A small network was shown many inputs. Here are its activations along a few directions, one row for each input.
In each table, some parts of the input vary, and every possible input appears once, in random order.
A made-up example of a description, with smaller parts first: one of 2 separate values, together with either a single point or one of 9 places around a ring or (one of 6 places along a line, together with one of 8 places around a ring).
Shared parts are said once, and a part with two or three values counts as separate values.

Other details of the inputs vary at random and push rows far along two fixed directions, the same in every table; ignore that.

Rows:
x1: +0.89 -0.05 +1.39 +0.78 +1.66 +0.14 -0.40 -1.44 +1.21 -0.68 -2.45 +1.18
x2: -2.25 +0.13 +1.47 -2.14 -2.80 -3.14 -4.20 +4.61 -3.55 +4.03 +3.41 -3.08
x3: -4.22 +0.86 +3.87 -2.12 -0.27 -2.23 -3.03 -1.75 -2.84 +1.90 -0.03 +0.30
x4: -2.91 -0.86 +2.08 -1.86 +1.90 -0.40 -1.81 -1.87 -0.13 +0.48 +0.26 -2.84
x5: +6.77 -0.88 -6.16 +3.16 -0.52 +2.78 +5.86 +1.05 +1.80 +0.47 -0.69 +3.01
x6: -0.55 +0.43 +0.91 -0.36 +3.46 +4.09 -0.49 -3.00 -0.48 -0.70 -1.81 +2.23
x7: -0.49 +0.71 +0.61 +0.25 +1.68 -0.48 -0.88 -3.61 +0.84 -0.02 -1.06 -0.51
x8: +3.71 -1.01 -2.14 +0.83 +0.87 +2.91 +2.48 +0.55 +0.70 -0.23 +0.04 -0.64
x9: -2.64 -0.51 +2.22 -0.51 -2.45 -5.03 -1.59 +3.12 -2.92 +2.63 +3.48 -2.84
x10: -3.71 +0.83 +3.57 -0.66 +2.95 -1.24 -0.89 -7.87 +0.61 -0.98 -3.17 +1.03
x11: -4.00 +2.57 +1.37 -1.44 -0.64 +2.58 -1.71 -2.52 +0.61 -3.31 -2.20 +2.22
x12: +4.53 -1.61 -3.33 +0.01 -0.60 +0.35 +1.42 +7.39 +0.49 +1.88 +2.47 -1.35
x13: -0.78 -0.76 +0.00 -1.16 +0.41 -1.65 -1.88 +0.07 -0.44 +0.87 +1.31 -2.63
x14: -5.96 +1.23 +1.85 -3.48 -3.82 -3.26 -3.32 +1.64 +0.25 -0.84 +2.16 -4.32
x15: -1.86 -1.16 +3.91 -1.70 +1.00 -1.61 -2.82 -0.52 -0.42 -0.36 -0.66 -1.11
x16: +3.06 -0.21 -2.20 +3.07 +3.59 +4.46 +3.11 -1.48 +1.25 -2.20 -1.28 +2.35
x17: +3.23 -0.84 -1.94 +0.94 +0.05 +0.10 +2.73 +1.60 +1.48 +0.92 -0.47 +2.82
x18: +0.16 -0.83 +0.93 -1.31 -3.88 -4.00 -1.89 +4.61 -2.21 +3.36 +3.72 -5.16
x19: +0.96 -1.44 -1.31 +0.02 -2.81 -3.17 -1.33 +7.26 -2.59 +2.55 +5.35 -3.93
x20: -0.74 -0.12 -0.23 +0.41 +2.03 +0.14 +1.43 -4.94 +1.44 +0.00 -1.74 +1.95
x21: +6.06 -0.97 -4.50 +1.91 -0.20 +2.35 +2.82 +1.98 +0.72 -0.26 +0.33 +0.18
x22: -2.22 +1.71 -0.35 +0.97 -1.38 +1.51 +0.61 -0.21 +1.42 -4.18 -0.63 +0.74
x23: +0.25 +0.45 +0.16 +0.19 +2.62 +3.19 -1.05 -2.83 -0.72 -0.95 -1.97 +2.67
x24: +2.51 +1.74 -3.58 +1.69 -1.01 +4.56 +3.60 -1.77 +3.43 -4.87 -2.83 +2.43
x25: +5.55 -0.04 -4.35 +2.03 -1.21 +0.43 +4.01 +1.72 +0.43 +1.05 +0.23 +1.01
x26: -3.04 +0.42 +5.63 -0.80 +2.78 -1.21 -1.09 -6.22 +0.68 -1.59 -4.12 +2.40
x27: -0.05 -1.00 -0.59 +1.11 -1.40 -1.92 +1.18 +2.39 -1.16 +1.79 +2.53 -0.08
x28: -0.89 +0.35 +0.30 -0.03 +0.99 +1.36 +0.32 -2.44 -0.77 +1.00 -1.13 +3.47
x29: +3.84 -0.34 -3.89 +2.79 -1.69 -0.87 +1.26 +5.71 -0.78 +1.81 +3.01 -1.19
x30: -5.22 +1.19 +4.34 -2.58 -1.32 -0.75 -2.44 -1.23 +1.64 -3.57 -2.06 -0.30
Each input here is: one of 5 separate values, together with either a single point or one of 5 places along a line.
Q: Changing only the choice among 5 separate values turns x11 into x22. The same change can be made to x6. Which row results?
A: x16
Q: Which other rows agree with x30 in the choice among 5 separate values? List them by row number.
A: x1, x12, x15, x17, x26
Q: Change only the choice among 5 separate values in x28. List by row number the other rows that result.
A: x5, x17, x20, x27

Rows:
x31: -5.00 +0.57 +2.71 -2.06 -1.49 -2.36 -0.80 -2.71 +1.20 -0.49 -0.32 -2.57
x32: +2.10 -0.88 -0.24 +1.79 +1.56 +2.09 +2.10 -2.20 +2.19 -3.97 -1.91 +1.41
x33: +1.60 -1.25 +0.54 +1.67 +3.21 +0.77 +0.34 -3.07 +2.03 -2.14 -2.35 +1.33
x34: -4.88 +1.75 +2.58 -1.33 +0.24 +0.77 -2.45 -0.07 -0.52 -1.44 +0.33 -0.96
x35: +1.36 +1.14 -0.43 +2.06 -0.15 +0.78 +2.62 -2.58 +0.78 -2.67 -2.93 +3.46
x36: -3.02 +0.23 +4.72 -0.93 +1.69 +0.01 -2.83 -0.20 -0.77 +0.64 -0.40 +0.18
x37: -3.14 -0.23 +4.28 -2.01 +0.79 -4.16 -0.94 -2.20 +0.37 +1.14 -1.01 -1.53
x38: +2.68 +0.23 -0.15 +0.21 +1.39 +4.29 +0.90 -2.17 +1.59 -3.00 -2.39 +1.32
x39: +5.77 -0.45 -6.93 +1.29 -3.31 +2.34 +3.53 +6.86 +0.50 +1.24 +1.73 +3.19
x40: -4.58 -0.59 +4.65 -1.99 +1.64 -0.95 -3.14 -0.48 -3.55 +2.19 +1.63 -2.11
x41: +0.92 +0.64 +0.19 +1.20 +1.98 +4.36 +1.47 -0.74 +1.00 -2.91 -1.99 +3.40
x42: -0.09 -0.33 -0.87 +1.15 +2.37 +2.40 +0.40 -3.90 -0.93 +1.07 -2.11 +3.79
x43: +4.63 +2.19 -7.21 +2.94 -3.09 +0.66 +3.65 +3.77 +1.21 -0.46 +1.11 +1.50
x44: -0.10 +0.54 -0.96 +1.13 +1.63 +1.76 +0.67 -3.47 +2.62 -4.45 -1.14 +0.44
x45: +1.79 -2.06 -2.09 -0.71 -4.43 -5.10 +0.21 +6.99 -1.70 +6.52 +6.76 -5.35
x46: -1.54 -1.24 +2.61 -3.42 -1.98 -3.81 -4.88 +4.85 -2.27 +3.27 +2.91 -5.36
x47: +2.35 -1.44 -1.28 +2.42 +3.88 +1.90 +2.19 -3.68 +0.48 -1.23 -1.51 +0.81
x48: +2.66 -0.50 -1.52 +1.01 +3.78 +3.97 +1.19 -3.34 -0.31 -0.22 -2.71 +0.51
x49: -3.18 +0.10 +2.60 -1.87 +0.57 -2.05 -2.98 -0.90 -1.37 +1.36 -1.05 +1.53
x50: -4.19 -0.51 +4.95 -3.38 -1.53 -4.42 -1.10 -1.24 -0.20 -0.28 +0.96 -2.59
x51: +0.26 +0.44 -4.92 -2.05 -5.83 -2.66 -1.46 +8.95 -1.47 +3.02 +6.16 -1.99
x52: +7.44 -0.44 -7.55 +4.15 -2.75 +0.15 +4.35 +5.71 -0.90 +4.04 +2.87 +0.82
x53: -3.72 +0.48 +5.44 -1.12 -1.57 -4.72 -2.88 -1.21 -1.63 +1.82 +0.17 -1.12
x54: -0.08 +1.59 -1.12 -0.13 +1.38 +3.99 -0.15 -2.97 +1.62 -3.06 -2.81 -0.14
Q: Describe the family of inputs behind these rows.
A: one of 4 places along a line, together with one of 6 places around a ring
Q: Changing only the place on the line of 4 turns x53 into x43. The same change can be made to x37. Which row results?
A: x31
Q: A walk changes only the place on the ring of 6. It starts at x42 and steps to x52. List the rest of the walk in order.
A: x45, x47, x48, x40
Q: Change only the place on the line of 4 in x33. List by row number the other rows that result.
A: x32, x44, x47
